[[128 156 111 131 131 111 121 138 120 140 125 141 107 121 108]
 [138 119 120 142 127 123 110 143 134 115 142 119 123 116 123]
 [124 141 123 128 131 128 138 140 115 112 123 142 141 139 114]]
Counting starts at 1.
The entry at row 1, column 2 is 156
Read off the entry directly below the centre entry.
140
Read off the entry at row 3, column 1.
124
Read off the entry just right of the largest entry.
111
Read off the entry directly below 108.
123
The top-right entry: 108
Read off the entry directly below 156.
119
Read off the entry just left of 143.
110
The entry at row 2, column 1 is 138
The smallest entry is 107
Read off the entry just right of the centre entry.
134
Read off the bottom-right entry.
114

[[130 119 138 111 120 126 119 130 122 114 130 119]
 [141 142 113 139 121 116 141 133 110 135 122 147]
 [115 106 144 122 129 147 114 118 117 114 125 119]
 [113 107 149 128 133 141 113 132 137 130 147 116]
 [118 151 116 149 141 144 146 113 139 151 113 148]
 [125 135 105 148 130 127 122 125 138 140 126 144]
 [105 152 112 149 137 148 143 113 147 149 112 150]
 [122 146 117 152 129 148 146 116 145 149 111 151]
 [117 108 142 129 109 125 113 137 138 135 131 126]
 [108 144 147 148 138 147 139 116 147 150 117 147]
 [121 133 136 126 114 117 126 138 139 141 115 133]
 [112 111 146 119 138 138 112 129 121 112 133 121]
 [121 132 141 128 129 117 134 133 139 144 135 119]
 [115 114 135 111 134 122 111 126 143 134 121 112]
 [107 125 142 116 144 143 127 119 131 130 133 109]]
Rows and columns are numbered from 1.
The entry at row 1, column 3?
A: 138
The entry at row 2, column 3 -> 113
The entry in the top-left corner?
A: 130
The entry in row 1 and column 2?
A: 119
The entry at row 3, column 2?
A: 106
The entry in the top-right corner?
A: 119
The entry in row 2 and column 1?
A: 141
The entry in the bottom-left corner?
A: 107
The entry at row 3, column 1 -> 115
The bottom-right entry?
A: 109

Read these off the array that follows.
1) Find the minimum.
2) Find the largest entry in the first row.
3) Find the top-left entry.
4) Find the third entry from the end, reading row by row.
5) Find the second-last entry, reading row by row.
6) Find the entry in the bottom-right corner.
7) Find the fourth-last entry, reading row by row.
[[116 146 120 145 151 112 139 103 107 141]
 [124 137 126 131 136 121 130 125 127 132]
 [150 116 154 145 158 142 109 141 152 109]
 [116 149 119 145 151 110 138 109 109 138]
 [142 123 146 146 158 136 114 131 141 116]
 [122 134 124 122 124 119 131 134 136 133]
 [147 118 154 144 158 142 111 138 150 111]
 [126 131 125 123 126 125 129 132 133 130]
 [119 144 122 139 144 113 136 116 116 136]
 [113 118 148 102 119 138 147 112 141 142]
 [113 149 117 147 151 107 139 101 105 143]
 [124 133 125 121 123 122 132 134 135 132]
 [111 115 150 105 124 143 142 103 140 144]
 [122 134 123 120 122 119 132 133 135 135]
 [127 132 127 124 126 123 130 133 134 130]]
1) 101
2) 151
3) 116
4) 133
5) 134
6) 130
7) 130

Questions about the row below.
1) Find the second entry from the right.
2) Find the first entry from the left.
3) Find the third entry from the end.
[134 113 153 143 115 138 148]
1) 138
2) 134
3) 115

data =
[[126 137 150 130 129 138 131 131]
 [118 127 145 125 120 133 140 143]
 [131 133 132 130 132 131 125 124]
 [130 124 116 127 129 123 125 125]
 [127 123 119 126 126 123 129 129]
 [139 130 112 132 137 123 115 112]
 [131 133 133 130 131 131 125 125]
 [136 135 128 133 136 130 119 117]
 [132 121 107 127 129 119 123 122]
 [132 138 142 133 134 136 124 123]
 [125 136 150 130 128 138 132 132]
 [126 131 140 128 127 133 131 132]]
The 5th entry from the end, reading row by row is 128
The top-right entry is 131
Give the entry directly below 145.
Answer: 132
The 4th entry in reading order is 130
Give the largest entry in the first row.
Answer: 150
The second entry, reading row by row -> 137
Give the largest entry in the last row.
Answer: 140
Give the entry in the bottom-left corner.
Answer: 126
The bottom-right entry is 132
The entry directly below 120: 132
Give the smallest entry in the first row.
Answer: 126
The entry just right of 139 -> 130
The third entry from the end, reading row by row -> 133
Give the entry directly above 121.
Answer: 135
Give the largest entry in the first column.
Answer: 139
Give the second entry on the diagonal from the top-right corner.
Answer: 140
The entry just right of the smallest entry: 127
Give the third entry on the diagonal from the top-right corner.
Answer: 131
The first entry of the smallest entry's row: 132
The entry directly above the smallest entry is 128
Give the minimum.
Answer: 107
The entry directly below the smallest entry -> 142
Give the largest entry in the last column.
Answer: 143
Give the entry just left of 134.
Answer: 133
